A small network was shown many inputs. Here are its activations along a few directions, one row for each input.
In each table, some parts of the input vary, and every possible input appears once, in random order.
A made-up example of a description, with smaller parts first: ring(5) and (point or line(11) or (values(3) and line(4))).
Shared parts are said once, and a part with two or three values counts as separate values.
(in the rows, 128 means zero)

Other details of the inputs shift rows strongly along two fixed directions, in all tables alike. That doesn't count.

Rows:
r1: [123 124 137 135 113 121 138 125 125 137 119]
r2: [117 138 138 126 119 129 130 121 127 142 117]
r3: [133 122 125 129 150 124 116 138 142 126 151]
r4: [113 128 132 125 117 128 136 116 133 144 127]
r5: [141 118 119 114 140 132 115 150 136 121 145]
r6: [141 123 117 128 145 122 118 144 137 117 134]
r7: [118 138 130 123 114 131 129 123 131 134 112]
r8: [125 124 126 120 115 125 142 121 130 135 110]
r9: [125 140 135 134 109 132 128 124 137 129 116]
r10: [131 131 122 120 150 127 112 145 135 115 136]
r11: [127 122 112 115 150 126 115 138 140 121 143]
r12: [136 146 130 137  85 154 151  30  61 109 145]
r13: [133 128 117 122 148 122 119 148 131 117 136]
r14: [120 135 135 132 108 129 128 126 132 127 115]
r15: [119 134 143 135 114 127 129 125 128 136 120]
r16: [129 127 119 125 154 137 115 147 134 116 134]
r17: [115 133 135 131 122 139 132 123 126 144 115]
r18: [128 129 136 137 114 124 138 123 130 139 120]
r19: [133 121 133 121 127 132 126 141 133 137 139]
r20: [126 124 129 123 113 125 145 124 131 130 113]
r21: [116 126 125 124 122 126 133 133 146 130 127]
r22: [123 128 128 127 112 125 141 126 129 130 113]
r23: [140 130 118 129 145 122 115 146 136 118 137]
r24: [143 117 126 126 152 120 123 141 135 126 140]
r25: [120 135 125 125 113 126 135 125 127 136 113]
r26: [129 119 128 119 139 120 133 132 129 138 125]
r27: [119 135 133 128 118 124 136 124 123 144 118]
r28: [132 128 125 125 153 120 120 146 128 126 141]
r29: [128 117 125 126 150 121 116 141 137 124 151]
r30: [134 122 121 124 178 132 106 158 133 119 149]
r31: [133 124 126 129 149 118 117 147 127 124 142]
r32: [124 135 132 139 113 141 130 126 136 131 113]
r33: [116 134 128 128 117 140 131 124 130 135 110]
r34: [131 123 121 129 150 134 110 148 133 115 135]
r35: [127 120 131 128 110 122 141 125 130 128 113]
r36: [117 130 140 140 117 136 132 127 126 137 118]
r37: [126 119 139 131 115 120 142 123 126 137 119]
r38: [166 136 103 128 145 142 110  78  61  75 170]
r39: [175 129 104 125 148 144 117  73  70  77 166]
r40: [124 123 137 126 118 123 146 122 127 139 118]
r41: [123 127 126 131 119 126 128 132 150 131 128]
r42: [124 139 142 137 114 130 129 123 133 138 121]
r43: [136 118 118 125 145 119 118 146 131 115 134]
r44: [127 136 137 139 114 124 135 126 129 140 122]
r45: [117 122 127 129 118 123 128 135 145 129 128]
r46: [123 128 124 124 114 125 138 124 128 135 110]
r47: [122 134 140 142 118 139 132 124 132 139 118]
r48: [122 128 136 130 117 123 142 125 126 139 119]
r49: [118 138 142 130 117 130 133 124 129 137 120]
r50: [133 120 121 120 154 119 120 141 127 130 136]
Each input here is: values(2) and (point or (line(4) and (point or line(5)))).
Changing only the values(2) part turns r4 into r11. The same change can be made to r26. Which row results? -> r8
Start at r3 and move only the line(4) part, one step at a time. The first step leads to r29. Which rows follow, in order? -> r12, r4
Start at r39 and move only the line(4) part, one step at a time. The first step leads to r35. Which rows follow, in order? -> r20, r8

Rows:
r51: [120 128 146 139 124 125 128 148 141 142 122]
r52: [151 130 121 130 163 132 104 119 104  99 167]
r53: [128 133 128 131  97 137 136 116 133 125 115]
r54: [135 130 119 119 146 142 123 114 113 118 146]
r55: [127 133 123 131 105 132 131 122 131 123 121]
r56: [122 134 147 142 112 135 135 116 119 144 121]
r57: [125 139 128 134 100 129 135 116 130 126 115]
r58: [116 136 142 137 103 132 138 104 124 142 123]
r59: [120 130 140 133 107 139 136 110 130 140 125]
r60: [124 118 130 133  95 121 156 104 122 135 117]
r61: [149 129 115 124 170 139 107 123  95 101 151]
r62: [117 136 129 129 107 131 136 113 125 128 109]
r63: [122  93 119 115 189  84 113 223 201 143 132]
r64: [115 134 129 125 120 134 135 118 124 138 127]
r65: [116 131 138 135 106 134 135 111 127 141 127]
r66: [116 123 127 122 123 130 129 147 151 133 109]
r67: [122 125 133 129 117 128 129 147 156 133 121]
r68: [127 117 133 132  95 125 158 102 125 135 114]
r69: [125 133 130 133 119 122 127 146 148 132 113]
r70: [122 134 132 135  98 132 136 117 130 128 123]
r71: [116 136 137 133 113 131 136 110 125 143 124]
r72: [112 134 130 128 102 137 141 108 120 135 112]
r73: [129 112 135 135 126 112 144 144 139 141 116]
r74: [116 131 139 130 135 128 132 148 137 149 116]
r75: [132 132 118 122 146 134 120 114 110 112 139]
r76: [124 133 141 137 123 136 132 121 118 144 124]
r77: [112 119 128 118 140 125 125 163 162 140 113]
r78: [139 132 129 132 147 132 115 115 111 120 150]
r79: [126 121 128 117 102 116 148 114 119 139 120]
r80: [114 119 134 124 140 126 124 160 164 151 124]
r81: [139 132 112 124 140 130 115 125 122 108 135]
r82: [127 123 136 137  99 117 156 103 120 137 112]
r83: [124 115 132 115 135 100 135 161 150 148 118]
r84: [151 130 108 122 166 135 104 119 100  93 151]
r85: [156 118 108 109 161 116 118 116  98 104 161]
r86: [123 110 121 120 184 105  99 233 195 140 118]
r87: [146 126 103 117 161 138 105 119 103  92 155]
r88: [136 132 127 131 138 130 117 115 115 112 152]
r89: [120 130 136 134 109 131 131 119 129 131 132]
r90: [126 139 129 134 105 131 134 117 125 128 107]
r91: [147 130 112 121 171 135 106 119  99  99 154]
r92: [130 126 140 126  99 120 153 111 109 144 110]
r93: [136 131 126 129 154 131 114 124 116 125 148]
r94: [116 119 138 128 132 123 124 162 166 142 126]
r95: [130 138 135 139 102 134 136 122 123 129 110]
r96: [158 113 108 105 158 123 120 117 102 103 160]
r97: [120 121 123 121 130 124 123 166 167 134 110]
r98: [125 139 138 139 103 130 136 117 127 130 119]
r99: [142 131 120 128 145 138 117 123 104 109 132]
r100: [128 137 141 142 104 134 136 121 122 132 117]
r101: [115 132 134 132 110 135 136 112 125 144 126]
r102: [116 123 120 123 129 119 121 167 164 135 112]
r103: [152 132 112 127 156 132 106 119 108  93 164]
r104: [115 142 139 133 108 133 143 106 117 144 114]
r105: [143 133 111 118 171 134 109 115 101 105 163]
Changing only one part turns r94 into r51. The same change can be made to r80. Which row results? -> r76
Describe the family of inputs behind these rows. -> line(5) and (values(2) or ring(9))
Change only the ring(9) part in r103. List by row number the other rows that result. -> r57, r58, r62, r71, r75, r81, r88, r105
Change only the values(2) part in r68. List by row number the other rows that result. -> r96
List by row number the other rows that have the line(5) part in common with r79. -> r55, r60, r64, r65, r70, r72, r87, r89, r101, r102

Rows:
r106: [ 91 107 155 112 110  85 169 163 167 198  92]
r107: [156 142  89 111 104 146 128  70  73  72 127]
r108: [ 65 147 159 137 115 151 126 167 182 184  82]
r109: [155 145  99 128  91 133 133  76  85  75 119]
r110: [144 114 119 107 141 133 154  55  56 124 155]
r111: [149 135 130 144 224 147  63 191 135 109 171]
r112: [126 126 172 152  34 123 207  38  67 170  89]
r113: [130 143 116 120 224 144  60 182 140 113 174]
r114: [138 129 121 139 205 146  59 179 162 103 201]
r115: [ 99  92 161 130  89  84 171 157 191 190 118]
r116: [151 135  85 108 111 158 132  64  76  74 122]
r117: [167 133  97 133  72 151 135  46  88  60 152]
r118: [113 118 136 136  75 111 154 184 187 146  52]
r119: [136 146 121 136 221 135  59 184 141 107 176]
r120: [ 96 109 160 128 106  75 169 164 169 194  92]
Describe the family of inputs behind these rows. -> values(3) and (point or line(4))
Changing only the values(3) part turns r111 into r118. The same change can be made to r119. Which row results? -> r109
Change only the line(4) part in r112. List by row number the other rows that result. -> r106, r110, r120
